A small network was shown many inputs. Here are its activations along a few directions, one row for each input.
Each table varies a few parts of the input and shows all the possible inputs, shuffled.
A made-up example of a description, with smaller parts first: one of 5 places around a ring, together with either a single point or one of 11 places around a ring or (one of 3 separate values, together with one of 6 places along a line).
Shared parts are said once, and a part with two or three values counts as separate values.
In the rows, 128 means zero.

Other details of the inputs shift rows strongly along three fixed directions, in all tables alike. That doesn't count.

Table:
R1: [125 127 122 130 143 139 135 113 122 119 116 126 129]
R2: [128 125 114 131 131 132 126 121 140 137 132 125 135]
R3: [130 120 127 124 141 131 125 118 142 131 135 127 131]
R4: [118 140 127 124 141 128 133 133 125 123 122 123 144]
R5: [138 120 167 147  83 138 126 168 121  92 164 106  88]
R6: [130 119 126 126 142 134 126 118 142 135 136 128 129]
R7: [125 125 127 129 134 122 120 115 138 126 135 124 136]
R8: [117 144 125 129 129 126 134 127 123 121 122 123 144]
R9: [131 125 119 133 140 127 137 123 143 131 130 131 129]
R10: [142 119 164 148  80 147 129 161 124  97 162 105  85]
R11: [106  86 154  95  75 112 127 156  82 198 101 170 149]
R12: [129 124 116 127 135 129 128 124 140 134 132 123 135]
R13: [129 126 120 134 146 140 140 116 124 121 115 131 126]
R14: [208 207 103  81 148 101  70 124  61 121  89 174  38]
R15: [118 140 126 128 139 128 134 131 125 123 122 122 144]
R16: [137 122 165 150  78 138 124 165 121  91 164 108  90]
R17: [128 123 116 126 137 131 131 125 141 138 134 125 133]
R18: [131 121 126 126 140 131 123 117 141 131 134 126 130]
R19: [131 124 117 136 140 130 135 121 143 135 130 130 126]
R20: [128 127 116 129 126 129 128 120 141 131 132 121 135]
R21: [131 126 116 137 135 127 132 118 143 131 127 131 131]
R22: [115 142 127 126 135 127 130 130 127 122 120 119 143]
R23: [118 141 126 126 140 127 136 132 125 123 123 124 144]
R24: [118 142 125 131 133 128 131 129 125 122 122 124 146]
R25: [126 123 128 125 143 121 123 122 138 127 136 127 135]
R26: [129 122 125 129 136 132 120 114 141 131 134 127 133]
R27: [130 126 117 138 138 129 135 118 143 135 129 128 127]
R28: [124  62 159  95  82 112 125 148  92 208 115 178 139]
R29: [127 127 120 138 140 141 139 113 125 118 116 131 128]
R30: [124 128 118 125 138 118 128 129 138 128 135 124 140]
R31: [131 127 118 137 131 127 134 117 143 130 128 129 130]
R32: [127 131 119 137 132 118 131 120 140 125 129 129 133]
R33: [113 144 126 124 130 126 128 127 128 121 119 120 143]
R34: [119 143 126 130 130 128 132 127 124 121 121 122 144]
R35: [110 143 125 122 129 125 127 127 128 120 120 120 142]
R36: [128 128 120 136 144 139 141 113 124 121 114 130 127]
R37: [130 119 126 128 140 135 124 117 141 135 135 126 128]
R38: [129 122 124 130 134 134 122 111 142 134 135 125 130]
R39: [141 118 166 147  83 143 127 166 123  94 163 106  87]
R40: [130 121 126 129 138 134 124 114 140 135 135 125 128]
R41: [118 141 126 130 134 129 129 129 125 123 121 123 146]
R42: [111 141 125 119 138 125 128 132 128 123 120 121 142]
R43: [113 141 126 121 138 126 129 132 127 123 119 121 143]
R44: [129 124 127 128 138 126 122 116 139 128 134 124 133]
R45: [128 124 117 125 136 128 130 126 141 133 133 124 136]
R46: [130 122 126 127 137 131 123 114 140 132 134 125 131]
R47: [129 123 126 129 136 127 119 116 140 128 134 127 136]
R48: [118 141 127 128 136 128 131 129 124 123 121 120 143]
R49: [126 123 128 127 142 122 121 120 138 127 135 125 135]
R50: [131 126 119 134 139 123 134 124 141 129 128 130 131]
R51: [110 142 126 122 134 125 129 130 128 122 120 119 143]
R52: [111  84 155  95  82 114 131 157  81 200  99 169 149]
R53: [132 125 118 134 139 127 134 122 142 132 128 130 128]
R54: [116 141 125 127 138 126 136 131 124 123 123 124 145]
R55: [129 123 126 129 133 131 122 112 141 130 134 124 132]
R56: [125 124 126 129 137 122 118 117 138 127 135 127 138]
R57: [113 142 126 119 140 125 131 133 128 122 120 122 143]
R58: [131 127 118 136 136 126 135 119 142 132 127 129 129]
R59: [138 121 167 148  80 137 126 165 120  93 164 106  88]
R60: [112 143 125 125 133 127 127 129 128 121 120 122 145]
R61: [128 129 118 130 127 125 127 122 140 127 133 121 138]
R62: [139 120 167 157  81 137 131 162 124  91 160 115  85]
R63: [126 125 128 128 139 121 121 117 137 127 135 124 135]
R64: [128 127 117 125 137 124 129 127 140 129 134 123 138]
R65: [124 124 123 127 146 140 138 118 123 120 117 129 130]
R66: [115 142 125 127 133 129 127 129 127 122 120 121 146]
R67: [128 126 115 130 130 130 126 122 141 132 132 124 137]
R68: [111  84 156  93  83 113 133 159  81 199 100 170 149]
R69: [129 124 127 129 133 127 120 113 140 127 134 124 134]
R70: [130 122 127 126 141 127 122 119 140 128 134 125 133]
R71: [130 126 115 139 136 130 133 118 144 134 129 131 129]
R72: [115 143 126 126 130 128 129 127 127 121 119 119 143]
R73: [131 126 120 132 140 122 136 125 142 128 130 131 131]
R74: [113 143 126 124 134 126 130 130 127 122 120 120 143]
R75: [128 123 116 128 135 132 129 124 140 138 133 124 132]
R76: [130 127 118 137 133 123 132 121 141 128 128 131 133]
R77: [124 124 123 130 145 141 136 116 123 118 117 126 128]
R78: [141 118 163 150  81 150 129 160 124 100 164 105  82]
R79: [130 128 119 137 130 123 133 119 142 127 128 129 132]
R80: [127 128 122 138 137 141 140 111 124 117 116 128 126]
R81: [129 121 124 130 137 135 121 113 142 134 135 127 131]
R82: [118 140 126 127 140 129 131 131 125 123 121 121 144]
R83: [117 143 125 129 134 125 135 129 123 123 123 123 144]
R84: [111 142 125 117 139 124 130 133 128 122 121 122 142]
R85: [123  70 146 101  73 111 126 150  92 207 112 174 145]
R86: [137 114 171 154  92 159 145 158 110  87 148 114  81]
R87: [128 128 119 134 140 118 132 125 139 127 129 130 132]
R88: [119 142 127 130 135 127 134 129 124 123 121 121 143]
R89: [137 123 165 149  76 137 125 162 121  91 163 106  89]
R90: [222 193  96  87 152  94  74 119  76 128  96 182  25]
R91: [127 128 120 132 141 117 134 126 140 127 131 131 133]
R92: [124 126 121 131 141 140 133 113 122 119 116 129 132]
R93: [129 135 171 149  80 145 133 168 108  87 153 110  96]
R94: [124 128 122 132 137 140 134 111 123 116 116 126 129]
R95: [124  73 150 107  80 103 133 149  92 204 109 179 136]
R96: [130 127 116 138 133 130 134 115 144 134 129 129 128]
R97: [219 193  95  80 148  95  67 122  74 130 100 175  31]
R98: [130 124 118 135 141 130 138 123 144 135 131 131 127]
R99: [116 142 125 125 139 125 138 132 124 123 124 125 145]
R100: [128 126 115 131 128 132 128 118 141 135 133 122 133]
Each input here is: one of 5 places along a line, together with either one of 2 separate values or one of 6 places along a line or (one of 3 separate values, together with one of 4 places along a line).
The inputs of R22 and R72 match in every part but the place on the line of 5. If R51 is changed in the same way as R22 into R72, which row does it become?
Answer: R35
The inputs of R9 and R53 match in every part but the place on the line of 5. If R91 is changed in the same way as R9 into R53, which row does it become?
Answer: R87
The inputs of R41 and R82 match in every part but the place on the line of 5. If R24 is changed in the same way as R41 into R82, which row does it become?
Answer: R15
Which other rows does R18 become when the place on the line of 5 takes its other values? List them by row number.
Answer: R3, R26, R46, R55
Which other rows does R20 become when the choice among 3 separate values takes its other values? List them by row number.
Answer: R31, R55
Which other rows does R21 become when the place on the line of 4 takes its other values? List them by row number.
Answer: R62, R71, R76
Which other rows does R92 become when the choice among 2 separate values takes its other values? List them by row number.
Answer: R29

Table:
R101: [135  92 142 121 119 131 131 137 121 150 136 140 122]
R102: [129 140 134 157 116 147 130 130 144  94 145 108 109]
R103: [122 107 124 125 105 122 134 130 114 151 112 144 147]
R104: [119 144 142 145 127 138 141 151 134  87 141 104 112]
R105: [161 142 119  90 126 100 110 138  81 153  92 177  87]
R106: [135 119 138 139 105 142 128 133 136 124 135 126 116]
R107: [131  98 138 126 113 125 137 139 126 151 132 142 119]
R108: [120 119 113 134 129 126 133 113 130 150 113 136 158]
R109: [132 119 152 142 118 132 133 133 119 116 136 127 123]
R110: [118 104 134 128 117 118 137 131 124 161 116 151 133]
R111: [118 122 138 122 105 127 140 149 108 147 123 139 131]
R112: [133 126 139 148 109 131 138 136 122 122 136 125 119]
R113: [116 107 135 122 110 128 129 119 119 161 115 143 137]
R114: [120 114 134 112 111  94 117 146 135 161 134 139 147]
R115: [112 113 146 117 112 133 127 143 102 141 120 137 132]
R116: [152 165  88 105 164 111 108  93 113 126  97 141 119]
R117: [124 151 139 144 119 151 133 150 132  93 140  98 120]
R118: [106 119 121 118 138 127 131 116 123 137 112 135 157]
R119: [120 103 141 125 121 123 132 125 119 158 120 153 138]
R120: [127 122 138 119  96 102 117 152 129 156 145 133 137]
R121: [112 124 106 136 164 124 143 102 168 135 120 125 161]
R122: [188 156 114 121 130 134  97 135 111 105 134 134  53]
R123: [126 118 148 142 114 137 126 129 117 117 133 123 120]
R124: [101 142 109 128 168 126 147 123 151 129 114 113 170]
R125: [133  97 146 122 116 130 132 133 120 149 137 144 124]
R126: [125 132 141 149 123 141 129 130 129  81 142 104 116]
R127: [119 134 149 124 111 143 131 145 114 122 128 112 125]
R128: [117 114  97 132 169 125 143 109 164 139 128 120 157]
R129: [103 138  96 132 153 131 140 107 152 122 115 117 175]
R130: [102 148 104 130 162 130 148 119 149 132 118 112 174]
R131: [120 110 148 119 111 125 135 141 107 135 121 144 134]
R132: [108 133 106 137 157 130 137  92 149 130 118 112 171]
R133: [109 123 109 132 165 134 132  92 162 131 121 122 164]
R134: [175 127 130  93 120 118  94 129  83 155 115 171  68]
R135: [189 217  47  95 226 113  84  62 137 103 103 136  86]
R136: [122 102 138 121 119 118 136 129 109 147 115 147 147]
R137: [130  96 121 122 118 126 138 134 127 167 129 143 132]
R138: [125 143 144 137 120 124 105 141 149  91 165  96 121]
R139: [132 134 143 145 119 150 129 122 146  96 146 103 108]
R140: [119 104 146 129 109 132 125 128 115 146 124 144 123]
R141: [166 150 121  77 112  88  76 133  93 169 115 162  96]
R142: [122 110 128 123 143 126 133 110 140 150 120 143 151]
R143: [133 102 132 126 103 135 129 135 124 153 132 140 124]
R144: [154 161  87 111 171 100 116 105 118 126  96 149 115]
R145: [114 114 101 128 170 135 132  99 158 135 129 116 160]
R146: [136 137 137 154 121 143 137 131 150  97 150 109 107]
R147: [131 137 141 159 127 135 139 135 139  88 143 106 111]
R148: [118 144 149 140 129 151 128 145 126  89 140  98 119]
R149: [128 126 138 147 109 133 136 135 129 125 138 129 112]
R150: [137 124 134 140 124 149 128 129 142 101 153  99 105]
R151: [117 131 146 126 109 140 131 141 113 119 130 116 123]
R152: [108 130 112 121 133 130 135 127 127 145 113 132 160]
R153: [121 143 141 140 116 146 133 132 130  84 140  99 117]
R154: [173 179 122 121 126 123 111 139  99  88 126 136  61]
R155: [132 141 132 155 118 135 142 136 134  85 145 105 115]
R156: [132 150 133 141 110 123 108 147 153  96 164  97 123]
R157: [112 112 141 113 124 124 135 140 107 151 116 145 147]
R158: [121 112 140 108 115  99 112 140 129 158 139 140 153]
R159: [136 116 134 138 112 136 137 137 132 129 147 126 112]
R160: [103 141 116 125 172 131 141 117 145 126 118 115 176]
The inputs of R131 and R129 match in every part but one. If R136 is changed in the same way as R131 into R129, which row does it become?
Answer: R103
The inputs of R148 and R124 match in every part but one. If R138 is changed in the same way as R148 into R124, which row does it become?
Answer: R114
What do these inputs look like to the network?
Answer: one of 6 places around a ring, together with either a single point or one of 9 places along a line
Which other rows does R110 become when the place on the ring of 6 takes its other values? List them by row number.
Answer: R102, R113, R119, R140, R149
Which other rows does R146 become when the place on the ring of 6 takes its other values? List them by row number.
Answer: R106, R121, R133, R139, R142

Table:
R161: [108 113 129 103 141 122 123 118 117 160 107 145 160]
R162: [155 192  93 108 194 120  98  95 124  94 112 123 109]
R163: [115 113 114 116 133 119 149 128 110 171  95 158 155]
R164: [116 141 107 129 152 125 137 112 132 128 109 130 156]
R165: [206 140 161  81  77 103  69 166  50 150 127 181  19]
R166: [127 112 107 117 130 106 140 130 126 179 109 159 149]
R167: [126 142 104 125 147 115 124 112 149 140 124 127 150]
R168: [119 120 148 143 108 137 128 143 149 104 161  98 129]
R169: [101  99 157 148  87 139 161 154 117 128 130 123 140]
R170: [132 115 143 156 132 167 143 113 137  90 141 111 103]
R171: [109 126 154 142 114 148 137 141 133  93 146  96 133]
R172: [104  72 175 126  77 129 132 159 126 159 150 131 144]
R173: [110 128 113 112 142 125 126 116 122 150 107 135 160]
R174: [136  86 111 120 141 126 131  97 135 178 115 157 138]
R175: [109 132 150 152 110 147 143 141 134  95 143  99 131]
R176: [141 170  87 121 172 117 107 102 152 113 129 117 130]
R177: [131 137 131 157 115 131 141 143 149  92 152 105 111]
R178: [157 167 121 147 131 127 115 134 141  78 150 110  87]
The inputs of R168 and R171 match in every part but one. If R174 is changed in the same way as R168 into R171, which row does it become?
Answer: R170
What do these inputs look like to the network?
Answer: one of 2 separate values, together with either a single point or one of 8 places along a line
Which other rows does R176 become when the choice among 2 separate values takes its other values? List them by row number.
Answer: R173
